These are the activations of a small neural network, seen along a few directions. Each row is one input.
Each table varies a few parts of the input and shows all the possible inputs, shuffled.
A made-up example of a description, with smaller parts first: one of 8 places around a ring, together with either a single point or one of 9 places around a ring or (one of 3 separate values, together with one of 4 places along a line).
Shared parts are said once, and a part with two or three values counts as separate values.
In the rows, zero is written as 128.

Rows:
x1: [119 122 142 116 116 139 114 149 122 131 121 157 131 125 130 104 128 147]
x2: [127 106  68  93 139 118 135 111 103 157 121 103 104 127 155 101 112 102]
x3: [138 134 170 161 132 145 123 173 157  86 124 151 160  96 116 147 134 168]
x4: [129 116 100 110 102 106 143  78 105 156 117 110 106 152 142 115 121  97]
x5: [120 112  99  95 139 151 118 150 124 136 122 139 126 113 143 106 129 131]
x6: [ 54 190 153  78 138  97  89  87  89 200 183 156  91 219 105  93 133  98]
x7: [147 127 128 157 118 116 156 101 139 113 120 101 130 125 129 158 129 116]
x8: [136 124 147 135 100 122 125 115 117 136 126 136 126 149 116 123 129 130]
x9: [145 118  99 140 154 126 145 133 140 111 122  94 129 100 141 145 122 120]
x10: [138 123 129 141 154 158 125 172 161  88 123 131 153  83 129 150 137 149]
x11: [154 136 173 181 116 131 136 138 151  93 129 128 153 119 101 166 134 150]
- Describe the family of inputs behind these rows. => either a single point or (one of 2 separate values, together with one of 5 places around a ring)

Rows:
x12: [ 97 152 191 126 130 113  93 150 134 116 131 164 121 125 126 114 137 145]
x13: [106 157 154 129  90 127 141  88 147 123 130 164 151 144 121 153 150 138]
x14: [146 113 126 151 131 100 125 154 100 145 127 123 122 122 136  94 101 158]
x15: [197  67  89 143 119 168 141 201 170  59  82 121 175  35 157 146 125 174]
x16: [130 107 110 110  70 126 170  86 108 147 106 143 124 127 149 120 126 123]
x17: [141 166 181 187 125 105 144 120 140 105 132 115 146 135 105 164 127 140]
x18: [149  95 131 141  90 100 150 101 121 113  89 112 116 119 154 110 114 113]
x19: [140  89 119  96 103 156  97 137  97 158 112 139 117 149 119  83 132 126]
x20: [ 95 144  86  93 121 126 161  81 125 152 136 120 118 138 166 147 139  94]
x21: [110 131  95  74 158 153  92 131 114 156 145 123 106 156 125 102 144  96]
x22: [134 135 159 147  95 146 117 110 148 114 131 136 135 166  92 154 168 114]
x23: [ 87 142 107  96 165 110 112 136 126 135 129 121  99 126 155  89 120 101]
x24: [121 104 130 117 107 110 111 143 107 137  96 137 111 119 153  73 109 133]
x25: [177 100 114 158 103 119 146 105 108 132 122 109 127 133 110 145 103 128]
x26: [153  98  78 134 189 176 140 184 177  67 101 111 168  24 153 166 143 129]
x27: [ 71 154  82  63 149 136 126 121 109 163 141 153 114 143 156 102 124 112]
x28: [138 136  93 132 156 117 139  96 129 139 148  81 119 137 114 169 119 103]
x29: [173 105 126 173 114  91 164 113 113 120 111  99 128 125 133 132 103 136]
x30: [119 156 175 144 141 136 102 163 126 133 173 156 144 147  89 135 123 147]
x31: [141 157 164 177 113 129 132 119 141 114 146 124 151 150  84 172 127 127]
x32: [150 107 116 131 122 129 108 143  93 153 138 130 129 133 113 104  99 149]
x33: [ 83 156 163  94 122 135 110 132 137 143 143 199 145 146 120 118 137 158]
x34: [120 151 182 156 103 106 125 103 148  93 113 129 132 128 124 146 143 126]
x35: [109 152 103 126 190 100 125 145 117 142 156 105 109 127 133 109 113 129]
x36: [103 113 110  81  93 136 132 125  98 169 108 167 125 132 144  81 113 145]
x37: [133 139 106 148 169  91 161 103 136 128 136  71 120 129 134 153 117 110]
x38: [115 147  92 105 180 127 104 135 109 150 168 112 116 137 112 122 112 121]
x39: [134 121  95 107 133 143 127  91 137 149 135  95 103 151 133 149 155  79]
x40: [142 118 159 171 148 204 148 200 193  50 108 144 168  57 128 174 146 187]
x41: [118 166 190 159 151 110 113 166 127 128 159 150 132 129 111 130 125 160]
x42: [168  85 116 128  82 146 135  98 114 140 105 120 109 144 121 124 140 107]
x43: [112 129 111 121 143 100 148  93 145 121 119  87 109 125 161 131 127  84]
x44: [111 132 171 109 124 153  86 154 131 130 149 165 135 167  93 117 160 133]
- Describe the family of inputs behind these rows. => one of 3 separate values, together with either a single point or (one of 2 separate values, together with one of 5 places around a ring)
- List by row number the other rows that have the choice among 3 separate values in common with x30. => x12, x13, x17, x22, x31, x33, x34, x40, x41, x44

Rows:
x45: [193 108 146 202 105 139 166 125 165  71 107  96 161  95 110 195 135 141]
x46: [ 76 140  45  40 123  64 132  11  49 244 151  87  45 225 157  69 109  32]
x47: [ 66 192 237 115  91 118  71 124 102 172 175 215 124 219  71  97 144 152]
x48: [131 162 181 182 149 132 137 156 174  75 140 133 162 101 108 181 140 157]
x49: [184  67  91 151 108 133 160 144 134  95  76 100 138  67 161 126 110 141]
x50: [ 75 140  46  40 124  63 131  12  50 243 151  87  45 224 158  68 109  31]
x51: [192 108 147 202 107 137 164 126 166  69 106  95 159  94 111 193 135 140]
x52: [130 162 183 182 152 131 134 157 175  73 138 131 160 100 110 178 140 155]
x53: [133  90  77  92 140 168 130 163 139 115 101 135 137  78 161 113 131 136]
x54: [184  67  92 151 109 132 160 144 134  95  76  99 137  67 162 125 110 141]
x55: [114 137 119 113 178 143 102 173 133 125 146 131 129 112 126 117 127 137]
x56: [132 162 180 182 148 133 138 155 173  76 140 134 163 101 108 182 139 158]
x57: [ 65 192 239 115  93 116  68 125 103 169 174 213 122 218  73  94 145 150]
x58: [ 76 140  44  40 123  65 133  11  49 245 152  88  46 225 157  70 109  33]
x59: [114 137 118 113 177 145 104 172 133 127 147 133 131 113 125 119 127 138]
x60: [185  67  88 151 105 135 164 141 132  98  78 103 142  68 159 129 109 144]
x61: [130 162 184 182 152 130 134 158 175  72 137 130 159 100 111 177 141 154]
x62: [133  90  77  92 140 168 129 163 139 115 101 134 136  78 162 112 131 135]
x63: [116 138 116 113 174 146 106 170 131 129 149 135 133 114 123 122 126 141]
x64: [132  90  78  92 142 166 127 165 140 113 100 133 135  77 163 110 132 133]
x65: [191 108 149 202 109 136 162 127 167  68 105  93 158  94 112 191 136 138]
x66: [ 67 192 235 115  89 119  73 123 101 173 176 216 126 220  70  99 144 154]
x67: [185  67  90 151 107 134 162 143 133  97  77 101 140  68 160 127 109 143]
x68: [115 138 116 113 175 146 105 171 132 128 149 134 133 113 124 121 126 140]
x69: [ 77 140  43  40 121  66 135  10  48 246 153  89  47 226 155  71 108  34]
x70: [134  90  76  92 139 169 131 162 138 116 102 136 138  78 161 114 130 136]
x71: [185  67  89 151 106 135 163 142 133  97  78 102 141  68 159 128 109 144]
x72: [184  67  90 151 107 133 161 143 133  96  77 101 139  67 161 127 110 142]
x73: [ 75 140  46  40 125  63 130  12  50 242 150  86  44 224 158  67 110  31]
x74: [130 162 182 182 151 131 135 157 174  74 139 131 160 100 110 179 140 156]
x75: [132  90  79  92 143 166 126 165 140 113  99 132 134  77 164 109 132 133]
x76: [191 107 149 202 109 136 161 127 167  67 104  93 157  93 113 191 136 138]
x77: [192 108 147 202 106 138 165 125 165  70 107  95 160  95 111 194 135 140]
x78: [ 65 192 238 115  93 116  69 125 103 170 174 213 123 218  72  95 145 151]
x79: [114 137 118 113 177 144 103 173 133 126 147 132 130 113 125 118 127 138]
x80: [ 66 192 236 115  90 118  72 123 101 172 176 215 125 219  71  98 144 153]
x81: [115 137 117 113 176 145 105 172 132 127 148 133 132 113 124 120 126 139]
x82: [131 162 181 182 150 132 136 156 174  74 139 132 161 100 109 180 140 157]
x83: [ 66 192 237 115  92 117  70 124 102 171 175 214 124 219  72  96 145 152]
x84: [ 76 140  44  40 122  66 134  10  48 245 152  88  47 225 156  71 108  33]
x85: [192 108 148 202 108 137 163 126 166  69 105  94 158  94 112 192 136 139]
x86: [133  90  78  92 141 167 128 164 139 114 100 134 135  77 162 111 131 134]
- Describe the family of inputs behind these rows. => one of 6 places along a line, together with either one of 2 separate values or one of 5 places around a ring
- Change only the place on the ring of 5 in x53. List by row number the other rows that result. => x48, x68, x71, x77
- Change only the choice among 2 separate values in x84. List by row number the other rows that result. => x80
- Change only the choice among 2 separate values in x83. List by row number the other rows that result. => x46
